<2>: [108 164 175 112  75 104 154 113 109 158 162]
<124>: [114 176 175 152 162 116 109 121 161 140 141]
<55>: [108 164  94 112  75 104 154 113 109 158 162]
<3>: [114 176 175 152 162 116 109 121 161 157 169]
find: [109 165  94 112  77 103 154 112 108 155 162] => <55>
find: [113 176 175 153 164 116 112 121 162 157 168] => <3>
find: [112 174 176 152 161 116 108 123 161 141 140] => <124>
find: [106 164 176 111  75 103 154 115 109 158 163] => <2>

<105>: [123 139 133 120 120 129 128 121 139 139 128 138 149 153 175 146 126 119
 124 107 158 123 100]
<8>: [123 144 135 112 101 125 115 132 129 141 130 138 149 143 176 137 125 114
 136 112 154 110 105]
<104>: [122 142 139 113  99 128 114 137 121 134 129 135 134 147 169 121 125 107
 137 108 148 104 105]
<139>: [127 142 135 130 133 129 136 129 142 131 136 135 138 154 164 134 125 114
 118  99 155 132  99]
<174>: [126 135 144 121 126 125 140 138 124 133 138 124 134 146 159 120 118 114
 118 104 157 125 106]
<166>: [120 145 145 109 113 123 133 134 141 130 138 150 142 140 170 126 118 109
 128  90 167 126 108]
<4>: [124 144 136 115 106 124 120 127 131 141 135 143 156 140 182 141 122 117
 132 108 161 119 106]
<186>: [122 144 142 110 105 124 123 134 133 134 135 148 147 140 176 130 122 111
 132  97 163 119 107]
<13>: [125 144 138 112 104 123 121 128 129 139 137 146 157 137 179 139 122 116
 133 106 163 120 107]
<138>: [125 144 142 110 105 124 123 116 133 134 135 148 147 140 176 130 122 111
 132  97 163 119 107]
find: [124 144 136 115 106 124 120 127 131 141 135 143 156 140 182 141 122 117
 132 108 161 119 106] => <4>
find: [124 143 138 112 103 124 121 127 130 139 137 146 157 138 179 140 123 116
 132 105 163 120 106] => <13>
find: [122 143 139 113  99 129 115 136 122 133 129 136 134 147 170 121 125 107
 136 107 146 104 105] => <104>
find: [124 143 142 110 105 126 122 116 134 134 135 148 146 140 177 131 123 110
 132  94 162 121 108] => <138>
find: [126 135 144 121 126 125 140 138 123 134 138 124 133 146 159 119 118 114
 118 104 158 126 106] => <174>
find: [120 145 142 111 106 125 123 135 134 133 136 149 147 140 176 132 121 111
 133  97 165 120 107] => <186>

<7>: [116 148 136 145 134 116 113 127 144 121 115 130 147 146 145 116 115 115
 116 146 115]
<69>: [133 110 120 108 130 147 141 143 108 147 147 141 109 109 108 132 141 135
 134 109 146]
<184>: [112 150 138 147 131 111 108 123 145 117 109 127 150 148 147 112 110 110
 112 147 110]
<125>: [129 121 130 123 117 124 128 119 122 122 126 119 122 121 124 129 126 129
 129 122 124]
<127>: [127 124 135 122 112 125 126 120 118 124 126 120 124 122 124 126 128 126
 127 120 126]
<79>: [124 110 104 102 150 161 142 167 105 168 156 165 109 109  99 123 147 129
 125 107 158]
<84>: [136 125 129 131 125 122 131 117 132 118 125 117 125 127 131 136 126 135
 135 130 123]
<135>: [150  88 114  88 134 169 164 154  90 165 170 149  87  88  89 148 159 154
 151  90 167]
<143>: [108 160 141 158 133 101 100 118 156 107  99 122 160 159 158 108 101 105
 107 159 100]
<214>: [121 128 116 125 144 137 128 145 127 142 134 145 128 128 122 121 130 123
 121 128 136]
<97>: [122 126 126 124 122 126 123 126 123 127 125 126 126 125 124 122 126 122
 123 124 126]
<64>: [113 113  92 100 160 162 135 176 105 173 154 175 110 111  96 111 143 119
 114 108 158]
find: [149  87 113  91 134 170 164 156  89 165 171 148  88  88  89 147 158 153
 150  90 167] => <135>
find: [118 147 137 147 133 116 113 127 145 119 116 131 150 147 144 116 117 113
 113 146 114] => <7>

<109>: [ 99 121 143  69]
<27>: [ 96 124 141  75]
<134>: [ 96 124 141  81]
<68>: [102  85 163 138]
<133>: [101 106 149  86]
<136>: [107 106 153  81]
find: [101 106 149  86] => <133>
find: [102  85 163 137] => <68>

<86>: [141 133 133 133 130 135  89 121 122 123 133 110 171 117  95 144 132 104
 139 126 128 151 124 114 148 102 176 137 167 120 110]
<23>: [141 133 133 133 130 135  89 121 122 123 133 110 171 117  95 122 132 104
 139 126 128 151 124 114 148 102 176 137 167 120 110]
<70>: [141 133 133 133 130 135  89 121 122 123 133 110 171 117  95 122 132 137
 139 126 128 151 124 114 148 102 176 137 167 120 110]
find: [141 133 133 132 130 135  89 121 122 123 133 109 172 116  96 143 133 104
 138 125 129 152 123 115 148 103 175 137 167 119 112] => <86>
find: [141 133 133 133 130 135  89 121 122 123 133 110 171 116  95 122 132 138
 139 126 128 150 124 114 148 102 177 137 167 120 110] => <70>
find: [142 134 131 134 131 136  91 122 119 124 132 109 170 117  94 122 130 105
 138 127 129 151 125 113 147 102 178 138 169 119 112] => <23>

<123>: [128 128 128 128 128 128 128 128 129 128 130 130 130 133 135 140 145 151
 157 165 172 178 183 185 185 182 178 171 129 128 128 128 128 128 128 128
 129 129 128 130 131 134]
<88>: [129 128 127 127 128 128 128 129 130 130 131 134 138 141 147 154 161 168
 175 181 185 185 185 180 176 169 161 155 147 142 138 134 132 130 130 130
 128 127 128 128 127 127]
<102>: [173 166 158 151 145 139 136 133 132 130 129 128 129 128 128 129 128 129
 128 128 128 128 128 128 127 129 130 131 133 135 139 144 149 157 163 171
 178 183 185 185 183 180]
<15>: [129 129 130 131 133 137 140 145 152 158 164 174 179 184 186 186 182 177
 171 164 157 149 143 140 135 132 130 129 129 129 128 128 128 127 128 128
 128 128 128 128 128 128]
<112>: [137 142 148 156 163 169 177 181 186 185 184 180 174 167 160 153 147 141
 136 134 132 130 150 145 128 129 128 128 129 128 128 128 128 128 128 128
 129 129 128 130 131 128]
<159>: [128 128 128 128 128 128 128 128 129 128 130 130 130 133 135 140 145 151
 157 165 172 178 183 185 185 182 178 171 164 157 150 143 138 136 132 131
 129 129 129 128 129 128]
<22>: [183 177 172 165 157 150 143 140 135 133 131 129 130 128 129 127 129 128
 128 129 128 129 127 128 129 128 128 128 129 132 134 136 139 144 150 159
 165 172 178 184 185 186]
find: [138 143 147 156 165 168 176 182 188 185 185 179 174 168 159 154 146 142
 137 134 132 129 150 145 130 129 130 127 129 127 127 128 129 125 130 125
 129 129 127 132 131 128] => <112>
find: [131 130 131 126 127 128 126 129 129 131 131 134 136 141 146 152 161 168
 175 180 185 187 187 179 175 170 161 156 149 141 138 136 131 132 130 129
 128 130 128 125 126 126] => <88>

<54>: [116  92 123 141 136 129]
<11>: [141 124 129 119 125 130]
<121>: [ 96 112 139 137 123 122]
<30>: [ 96 112 139 137 121 125]
<39>: [166 183 137 141 125 121]
<146>: [119 124 129 119 125 130]
find: [ 96 112 139 137 123 122] => <121>
find: [142 127 129 120 125 130] => <11>
find: [118 123 129 117 126 128] => <146>
find: [114  91 123 141 135 131] => <54>

<107>: [ 77 101  73 106 130 137 150]
<130>: [ 71 101  73 106 130 137 150]
<29>: [158  86 105  94 108 130 141]
<51>: [136 132 170 178  64 180 119]
find: [159  86 104  94 108 130 142] => <29>
find: [ 77 101  73 105 130 137 150] => <107>
find: [136 132 170 178  64 180 119] => <51>

<63>: [150 163 124 170 132]
<129>: [163 155 137 174 130]
<147>: [ 94 107 108 123  88]
<65>: [107 169 166 132 125]
<41>: [107 169 166 114  90]
find: [150 162 124 170 132] => <63>
find: [106 169 166 131 124] => <65>
find: [106 170 165 114  91] => <41>
find: [163 155 138 173 130] => <129>

<122>: [122 100 144 135  89 181 159  99 149 144]
<37>: [127 132 128 124 125 129 125 126 124 127]
<101>: [172 133 120 156 135 128 130 124 139 140]
<153>: [131 127 145 118 141 129 142 138 133 134]
<168>: [179 103 128 170 137 126 130 121 139 121]
<110>: [126 113 129 149 116 119 135 140  93 144]
<53>: [142 127 133 133 135 134 124 124 137 122]
<81>: [166 124 160  91  80 117 103 128 116 135]
find: [126 131 128 123 124 129 127 128 124 128] => <37>
find: [129 126 144 118 143 128 141 140 132 132] => <153>

<25>: [152 124 134 122 134 120 129]
<87>: [119 143 127 119 134 121 143]
<14>: [122 131 126 112 145  95 129]
<77>: [127 125 128 113 135 105 130]
<126>: [119 124 129 134 131 119 126]
<76>: [132 138 127 147 177 119 124]
<26>: [120 134 126 120 132 129 129]
find: [116 124 127 132 131 119 126] => <126>
find: [129 125 128 113 135 106 130] => <77>
find: [132 138 126 147 177 119 123] => <76>

<85>: [150 140 121 140]
<148>: [118  95  86 134]
<140>: [128 105 155 131]
<48>: [184 164 150 180]
<17>: [128 105 150 176]
find: [149 140 121 140] => <85>
find: [182 164 150 180] => <48>

<36>: [135 119  91 127  87  65 129 188 131]
<19>: [113 128 141 133 108 117 120 149 129]
<59>: [110 127 152 129  98 128 128 179 125]
find: [110 128 152 128  98 128 128 179 125] => <59>
find: [113 128 141 134 109 117 121 150 129] => <19>
find: [135 118  90 127  87  66 129 188 131] => <36>

<35>: [164 104 171 120 144 109 125]
<113>: [164 104 171 120 119 109 125]
<57>: [136 164 139 131 156 183  91]
find: [163 104 170 118 144 109 124] => <35>
find: [136 164 139 131 156 183  92] => <57>
find: [165 103 171 120 119 109 125] => <113>

